Each row below holds a small network's activations on one input, seen along a few directions.
In each table, some parts of the input vary, and every possible input appears once, in random order.
Descriptions start from the smaller parts, as in this example, which fits no table here: one of 4 places along a line, together with either a single point or one of 11 places along a line or (one of 2 separate values, together with one of 8 places around a ring).
Shared parts are said once, and a part with two or three values counts as separate values.
In the rows, zero is written as 128.

Other details of the inputs shift rows strongly along two fixed directions, in all tables alike. That doesn't count.

Table:
r1: | 140 | 108 | 115 | 132 | 126 | 144 | 127 | 163 | 135 |  98 | 146 | 115 | 121 |
r2: | 123 |  92 | 120 | 166 | 179 | 139 | 139 |  60 |  93 | 150 | 165 | 163 |  99 |
r3: | 144 | 101 | 109 | 115 | 112 | 130 | 134 | 157 | 140 | 125 | 137 | 118 | 111 |
r4: | 125 | 127 | 107 | 134 | 117 | 153 | 129 | 165 | 131 | 105 | 146 | 119 | 120 |
r5: | 125 | 143 | 110 | 148 | 116 | 129 | 142 | 159 | 142 | 109 | 129 | 117 | 117 |
r6: |  92 | 158 | 174 |  89 |  89 | 128 |  90 |  91 | 137 | 110 |  78 | 117 | 190 |
r7: | 140 | 107 | 106 | 130 | 124 | 141 | 126 | 159 | 139 | 104 | 139 | 118 | 122 |
r8: |  99 | 131 |  98 | 148 | 124 | 112 | 116 | 158 | 158 | 125 | 120 | 120 | 126 |
r9: | 129 | 137 | 113 | 133 | 104 | 118 | 150 | 157 | 143 | 130 | 127 | 118 | 106 |
r10: | 144 | 151 | 187 |  85 | 116 | 136 | 114 | 111 | 122 | 107 |  85 | 122 | 207 |
r11: | 156 | 133 | 119 | 136 | 138 | 121 | 132 | 164 | 138 |  99 | 144 | 114 | 125 |
r12: | 147 | 142 | 116 | 128 | 120 | 111 | 139 | 159 | 145 | 133 | 121 | 115 | 102 |
r13: | 116 | 119 | 198 | 120 | 158 | 143 | 131 |  15 |  65 | 144 | 109 | 175 | 186 |
r14: | 142 | 134 | 116 | 123 | 121 | 125 | 129 | 156 | 154 | 141 | 124 | 109 |  99 |
r15: | 124 | 117 | 121 | 167 | 180 | 104 | 102 |  45 | 111 | 144 | 172 | 160 |  95 |
r16: | 114 | 135 | 108 | 134 | 130 |  96 | 108 | 162 | 142 | 142 | 123 | 100 | 112 |
r17: | 114 | 118 | 133 | 170 | 158 | 138 | 146 |  60 | 108 | 178 | 162 | 162 |  80 |
r18: | 132 | 161 | 198 |  69 | 104 | 127 | 126 | 114 | 126 | 134 |  72 | 125 | 177 |
r19: | 132 | 136 | 135 | 185 | 185 | 128 | 137 |  65 | 101 | 152 | 156 | 165 |  91 |
r20: | 129 | 134 | 217 | 123 | 171 | 160 | 111 |  19 |  84 | 149 | 126 | 163 | 182 |
r21: | 122 | 144 | 102 | 133 | 124 | 102 |  96 | 141 | 158 | 111 | 125 | 108 | 105 |
r22: | 117 | 107 | 117 | 169 | 159 | 148 | 139 |  65 |  90 | 169 | 167 | 172 |  96 |
r23: | 119 | 122 |  91 | 126 | 116 | 142 | 135 | 157 | 132 | 117 | 132 | 117 | 120 |
r24: | 132 | 137 | 106 | 132 | 135 | 129 | 128 | 154 | 152 | 126 | 118 | 104 | 109 |
r25: | 129 | 133 |  99 | 137 | 113 | 135 | 138 | 163 | 125 | 102 | 137 | 128 | 124 |
r26: | 104 | 121 |  87 | 138 | 121 | 119 | 112 | 163 | 142 | 119 | 128 | 130 | 133 |
r27: | 138 | 134 | 211 | 111 | 156 | 131 | 128 |  15 |  79 | 168 | 115 | 173 | 175 |
r28: | 108 |  91 | 116 | 177 | 184 | 116 | 116 |  66 | 102 | 153 | 161 | 177 | 112 |
r29: | 144 | 115 | 107 | 135 | 123 | 126 | 136 | 161 | 130 |  96 | 136 | 124 | 126 |
r30: | 123 | 116 | 123 | 164 | 154 | 130 | 152 |  66 |  82 | 164 | 168 | 179 |  91 |
r31: | 132 | 126 |  97 | 132 | 105 | 127 | 143 | 163 | 125 | 121 | 132 | 128 | 122 |
r32: | 137 | 145 | 107 | 136 | 134 | 114 | 138 | 157 | 143 | 118 | 116 | 110 | 112 |
r33: | 145 | 121 | 103 | 123 | 139 | 124 | 128 | 154 | 148 | 119 | 132 | 105 | 121 |
r34: | 156 | 126 | 120 | 109 | 126 | 105 | 143 | 161 | 142 | 125 | 138 | 121 | 108 |
r35: | 123 | 129 | 107 | 138 | 109 | 136 | 137 | 156 | 151 | 135 | 126 | 111 | 111 |
r36: | 131 | 119 | 179 |  75 |  96 | 152 | 114 | 110 | 120 | 125 |  82 | 124 | 201 |
r37: | 128 | 129 | 134 | 180 | 186 | 142 | 127 |  63 | 109 | 160 | 159 | 159 |  87 |
r38: | 140 | 101 | 115 | 105 | 114 | 128 | 138 | 161 | 139 | 124 | 140 | 123 | 105 |
r39: | 110 | 118 | 139 | 161 | 160 | 136 | 150 |  63 | 107 | 176 | 165 | 166 |  74 |
r40: | 112 | 129 | 171 |  76 |  95 | 125 |  84 |  94 | 124 |  97 |  86 | 124 | 199 |
r41: | 137 |  96 | 126 | 171 | 167 | 125 | 146 |  66 |  86 | 155 | 164 | 175 | 101 |
r42: | 130 | 134 | 108 | 139 | 116 | 138 | 139 | 167 | 122 |  97 | 144 | 125 | 124 |
r43: | 145 | 116 | 115 | 136 | 125 | 130 | 137 | 166 | 126 |  90 | 143 | 122 | 125 |
r44: | 130 | 120 |  99 | 135 | 144 | 101 | 105 | 159 | 158 | 122 | 129 | 119 | 134 |
r45: | 108 | 129 |  88 | 128 | 105 | 115 | 103 | 144 | 139 | 102 | 138 | 121 | 116 |
r46: | 128 | 123 | 143 | 156 | 176 | 129 | 139 |  65 | 110 | 180 | 160 | 163 |  70 |
r47: | 100 | 120 |  94 | 128 | 111 | 109 | 115 | 164 | 123 | 132 | 136 | 113 | 123 |
r48: | 125 | 125 |  98 | 133 | 114 | 149 | 128 | 161 | 134 | 110 | 139 | 122 | 120 |
r49: | 155 | 119 | 113 | 114 | 125 | 121 | 129 | 155 | 151 | 134 | 138 | 111 | 111 |
r50: | 119 | 140 | 103 | 141 | 118 | 121 | 149 | 155 | 140 | 115 | 121 | 113 | 116 |
r51: | 146 | 141 | 111 | 137 | 124 | 114 | 136 | 160 | 144 | 130 | 118 | 115 | 111 |
r52: | 128 | 136 | 108 | 142 | 108 | 121 | 147 | 158 | 142 | 127 | 124 | 117 | 115 |
r53: |  84 | 149 | 181 |  89 |  95 | 121 | 102 | 112 | 120 | 141 |  76 | 108 | 198 |
r54: | 109 | 154 | 185 |  94 |  98 | 161 | 115 | 108 | 132 | 119 |  79 | 117 | 195 |
r55: | 125 | 120 | 107 | 108 | 105 | 137 | 140 | 162 | 135 | 130 | 141 | 126 | 103 |
r56: | 154 | 118 | 108 | 124 | 128 | 125 | 126 | 157 | 150 | 131 | 135 | 110 | 119 |
r57: | 114 | 156 | 195 |  74 |  88 | 134 | 137 | 113 | 123 | 131 |  78 | 128 | 182 |
r58: | 130 | 127 | 108 | 113 | 104 | 122 | 150 | 165 | 126 | 122 | 138 | 133 | 107 |
r59: | 117 | 136 | 101 | 143 | 140 | 105 | 105 | 160 | 161 | 128 | 115 | 117 | 122 |
r60: | 132 | 168 | 198 |  95 | 115 | 143 | 115 | 117 | 122 | 109 |  78 | 118 | 194 |
r61: | 125 | 144 | 118 | 149 | 119 | 132 | 143 | 163 | 139 | 103 | 136 | 115 | 117 |
r62: | 130 | 122 | 132 | 175 | 177 | 135 | 132 |  62 | 109 | 178 | 154 | 159 |  85 |
r63: | 149 | 109 | 109 | 120 | 111 | 116 | 143 | 160 | 131 | 117 | 135 | 125 | 115 |
r64: | 151 | 125 | 110 | 129 | 136 | 132 | 121 | 157 | 150 | 113 | 139 | 110 | 122 |
r65: | 151 | 119 | 119 | 105 | 127 | 119 | 133 | 159 | 151 | 132 | 141 | 115 | 104 |
r66: | 118 | 138 | 177 |  68 |  83 | 157 | 119 | 111 | 116 | 134 |  85 | 128 | 191 |
r67: | 123 | 130 |  92 | 131 | 116 | 127 | 145 | 160 | 124 | 109 | 130 | 123 | 123 |
r68: | 158 | 125 | 108 | 128 | 127 | 110 | 136 | 159 | 141 | 123 | 132 | 117 | 123 |
r69: | 139 | 118 | 125 | 170 | 190 | 116 | 144 |  61 |  95 | 151 | 163 | 162 | 102 |
r70: | 127 | 160 | 197 |  91 | 116 | 158 | 105 | 114 | 131 | 116 |  80 | 111 | 191 |
r71: | 104 | 120 | 177 |  76 | 101 | 119 |  96 | 115 | 108 | 128 |  84 | 115 | 206 |
r72: | 126 | 119 | 106 | 125 | 133 |  92 | 108 | 161 | 139 | 135 | 137 | 102 | 124 |
r73: | 121 | 137 | 118 | 145 | 120 | 146 | 133 | 161 | 148 | 111 | 138 | 108 | 113 |
r74: | 103 | 151 | 178 |  88 | 100 | 154 | 122 | 105 | 130 | 125 |  72 | 112 | 195 |
r75: | 145 | 109 | 115 | 110 | 114 | 114 | 148 | 163 | 130 | 116 | 138 | 129 | 108 |
Each input here is: one of 5 places around a ring, together with either one of 3 separate values or (one of 2 separate values, together with one of 6 places along a line).
Q: Changing only the place on the ring of 5 turns r41 into r52. The same change can be made to r7. Which row results?
A: r54
Q: Changing only the place on the ring of 5 turns r3 into r49. The same change can be made to r1. Which row results?
A: r20
Q: Which other rows does r52 become when the place on the line of 6 takes its other values? List them by row number.
A: r5, r9, r50, r57, r61
Q: Which other rows does r71 become when the choice among 3 separate values takes its other values? List them by row number.
A: r28, r40
Q: Which other rows does r66 become when the choice among 2 separate values takes its other values? List them by row number.
A: r30
Q: Which other rows does r53 become when the choice among 3 separate values takes its other values? List them by row number.
A: r6, r8
Q: Which other rows does r33 become when the place on the ring of 5 takes its other values? List them by row number.
A: r2, r23, r24, r74

Table:
r76: | 122 | 125 | 111 | 146 | 137 | 123 | 139 | 135 | 130 | 149 | 145 | 129 |  94 |
r77: | 152 | 134 | 129 | 120 | 116 | 152 | 145 | 166 | 137 | 103 | 123 | 115 | 130 |
r78: | 125 | 128 | 128 | 104 | 115 | 130 | 102 | 144 | 141 | 110 | 106 | 109 | 164 |
r79: | 110 | 125 | 182 | 143 | 167 | 136 | 112 |  26 |  90 | 152 | 129 | 169 | 151 |
r80: | 146 | 126 | 141 |  85 | 100 | 134 | 131 | 145 | 140 | 125 | 116 | 114 | 139 |
r81: | 121 | 148 | 133 | 112 | 100 | 127 | 126 | 151 | 134 | 113 | 109 | 114 | 147 |
r82: | 138 | 140 | 135 | 109 | 116 | 119 | 122 | 149 | 148 | 120 | 101 | 112 | 149 |
r83: | 134 | 132 | 109 | 153 | 148 | 112 | 128 | 129 | 129 | 124 | 148 | 129 | 103 |
r84: | 131 | 122 |  78 | 161 | 134 | 115 | 148 | 156 | 141 | 135 | 153 | 127 |  72 |
r85: | 119 | 110 |  69 | 161 | 134 | 124 | 129 | 156 | 137 | 127 | 162 | 127 |  81 |
r86: | 139 | 105 | 113 | 133 | 131 | 123 | 143 | 138 | 110 | 121 | 148 | 142 | 120 |
r87: | 106 | 144 | 174 |  84 |  89 | 143 | 113 | 121 | 128 | 113 |  79 | 117 | 193 |
r88: | 122 | 124 | 163 | 153 | 177 | 126 | 125 |  47 |  98 | 173 | 145 | 160 | 121 |
Q: What is each input in this table made of?
A: either one of 3 separate values or (one of 2 separate values, together with one of 5 places along a line)
Q: Start at r76 and move only the place on the line of 5, one step at a time. The first step leads to r84. Which rows follow, in order?
A: r81, r87, r85
Q: List by row number the other inputs of the same sort as r77.
A: r80, r86
